A small network was shown many inputs. Here are its activations along a few directions, one row for each input.
Each table varies a few parts of the input and shows all the possible inputs, shuffled.
Descriptions start from the smaller parts, as in this example, which fits no table here: ring(8) and (point or (values(2) and line(4)) or ring(11)).
Shared parts are said once, and a part with two or three values counts as separate values.

Other details of the inputs shift rows strongly along two fixed directions, in all tables alike. That doesn't count.

A family of inputs:
x1: -74 70 -594 -323 272 295 25 172 135 -508 -411
x2: -120 -76 247 -86 156 337 -52 -32 -515 -90 -347
x3: 45 24 294 164 -92 -3 -84 -104 -106 96 61
x4: -82 -115 247 -103 122 354 34 -29 -494 -85 -319
x5: 130 -81 238 129 -65 50 15 -114 -69 142 89
x6: -78 2 245 116 -224 -386 12 -164 85 421 429
x7: -30 -185 184 -113 173 389 55 -46 -472 -40 -309
x8: -16 34 -533 -111 147 -12 14 295 494 -268 -53
x9: 222 -28 266 288 -292 -378 -8 -162 44 176 346
x10: -124 52 152 -35 -61 -106 62 -102 -199 325 100
x11: 286 -103 180 263 -211 -328 -23 -103 45 279 435
x12: 199 162 -531 110 -36 -398 66 335 712 -64 144
x13: -209 -160 254 -123 156 398 -101 -78 -463 -152 -284
x14: -105 109 -582 -342 351 459 15 306 188 -417 -394
x15: 199 -165 309 297 -232 -345 2 -121 166 267 374
x16: -101 44 101 -59 -103 -135 6 -205 -210 261 200
x17: -83 -75 249 -101 93 441 -14 -87 -408 -83 -253
x18: 0 238 -523 -33 36 -191 -64 175 444 -368 -108
x19: 61 160 -390 105 -116 -411 29 223 750 -218 133
x20: -120 92 187 -41 -75 -31 13 -159 -126 325 167
Each input here is: values(4) and (point or line(4)).
The inputs of x14 and x8 match in every part but the values(4) part. If x3 is changed in the same way as x14 into x8, which row does it become?
Answer: x13
Change only the line(4) part in x2. List by row number the other rows that result.
Answer: x4, x7, x12

A family of inputs:
x21: 191 -227 252 233 -29 166 -59 -23 -92 138 134
x22: -362 229 -259 -310 122 231 50 25 67 -320 -368
x23: -358 -4 381 -190 15 433 -44 -188 -633 7 -239
x24: 356 -53 588 468 -307 -384 -10 -111 -171 279 309
x25: -241 -130 479 -110 138 420 -143 -110 -593 -128 -281
x26: 461 -252 482 404 -215 -267 72 -36 -113 424 465
x27: -369 -43 385 -197 74 363 -18 -144 -662 -11 -218
x28: -137 81 -198 -69 233 284 -101 187 -17 -457 -442
x29: 347 -198 224 165 -60 141 52 32 -175 150 120
x30: -7 91 421 224 -303 -556 5 -301 -213 583 382
x31: -201 -129 412 -27 22 106 -91 -126 -372 -20 -204
x32: 87 -37 387 272 -94 28 -77 -172 -88 -2 -56
x33: -120 -45 -270 -290 280 415 10 123 200 -284 -264
x34: 47 62 -353 -34 38 -42 -38 242 586 -135 95
x35: 297 -115 -751 -112 -31 -302 -59 -98 174 -455 245
x36: 68 -132 441 -36 93 516 32 -154 -652 -176 -423
x37: -143 -84 -270 -282 305 363 -29 243 104 -286 -213
x38: -154 425 -435 -115 5 -329 -12 112 335 -24 40
x39: -60 260 -231 39 -68 -169 -126 161 530 -271 -43
x40: 493 -8 -139 302 -187 -377 137 127 616 91 337
x41: 139 247 -338 84 -182 -486 40 37 538 413 518
x42: 169 -132 579 506 -292 -439 -76 -200 -94 324 242
x43: -75 -77 62 -119 14 -91 86 -128 -270 467 193
x44: 36 -362 348 -26 213 654 -1 -139 -517 -11 -248
x45: -257 240 -331 -81 -89 -365 75 142 417 -147 -55
x46: 14 20 -207 112 -217 -582 146 113 576 278 432
x47: -69 -174 -345 -163 320 325 21 234 47 -271 -378
x48: 83 108 -185 129 -229 -461 145 23 666 260 465
x49: -223 424 -443 -229 56 -29 -48 62 167 -96 -146
x50: -129 450 -450 -125 -24 -283 27 1 427 -24 -15
x51: 110 -205 52 -62 -101 -26 -187 -477 -726 -348 30
x52: -218 134 -491 -430 311 262 54 150 -56 -9 -136
x53: -249 -199 275 -259 106 557 39 -120 -591 165 -85
x54: 424 -308 448 380 -235 -352 118 -72 -123 482 379
x55: 151 -14 -367 107 109 -79 4 309 497 -158 42
x56: -5 -79 393 158 -10 306 -149 -115 -371 -92 -201
x57: -198 57 -406 -253 140 74 103 230 246 -103 -2
x58: -197 163 -494 -440 290 319 94 41 39 -7 -192
x59: -144 195 -208 -107 76 55 -65 80 374 -370 -263
x60: -110 -76 -340 -193 190 51 27 232 313 -182 -147
x61: 390 -30 587 483 -374 -306 -35 -158 -137 274 298
x62: 159 -75 316 195 -104 -145 31 -32 -249 54 -104
The inputs of x61 and x29 match in every part but one. If x49 is changed in the same way as x61 into x29, which row does it become?
Answer: x41
The inputs of x32 and x44 match in every part but one. If x30 is changed in the same way as x32 into x44, which row does it become?
Answer: x43
Describe the family of inputs behind these rows.
Answer: values(2) and (point or (line(4) and line(5)))
Change only the values(2) part in x60. List by row number the other rows that result.
Answer: x31
Change only the line(4) part in x33. List by row number the other rows that result.
Answer: x34, x37, x60

A family of inputs:
x63: 336 79 -236 316 -126 -371 -13 253 567 -134 120
x64: -4 5 -339 -246 242 363 54 148 37 -352 -355
x65: -255 232 -264 -303 188 279 21 104 -29 -302 -403
x66: -370 153 -313 -351 176 208 17 160 60 -315 -409
x67: 311 -267 659 528 -297 -345 -69 -116 -20 328 438
x68: 74 87 -340 82 -144 -470 33 123 577 -15 333
x69: 180 139 -358 135 -144 -459 49 116 444 11 278
x70: 52 13 618 383 -376 -420 -13 -296 -52 501 455
x71: 34 -318 488 -1 62 412 -2 -240 -593 119 -105
x72: -304 80 -364 -356 232 198 -41 92 -2 -269 -285
x73: -89 -143 408 -44 61 219 -52 -267 -752 207 -76
x74: 116 -299 442 23 59 330 38 -187 -683 146 -132
x75: 57 281 -201 149 -183 -484 37 101 438 30 109
x76: 23 -20 436 168 -236 -344 110 -161 -42 916 626
x77: 257 82 -196 322 -131 -338 -46 207 698 -146 167
x78: -195 -150 428 -101 39 310 -89 -320 -644 201 -41
x79: 90 135 -348 102 -167 -400 13 71 586 -4 324
x80: -135 85 -402 -340 197 312 19 105 -23 -317 -249
x81: 40 28 -253 -124 236 384 -41 240 80 -454 -398
x82: -219 180 -381 -343 225 266 -42 71 -34 -281 -307
x83: 0 -382 517 1 88 347 20 -205 -614 129 -89
Describe the family of inputs behind these rows.
Answer: point or (line(4) and line(5))
Change only the line(5) part in x67. List by row number the other rows that result.
Answer: x66, x68, x72, x83
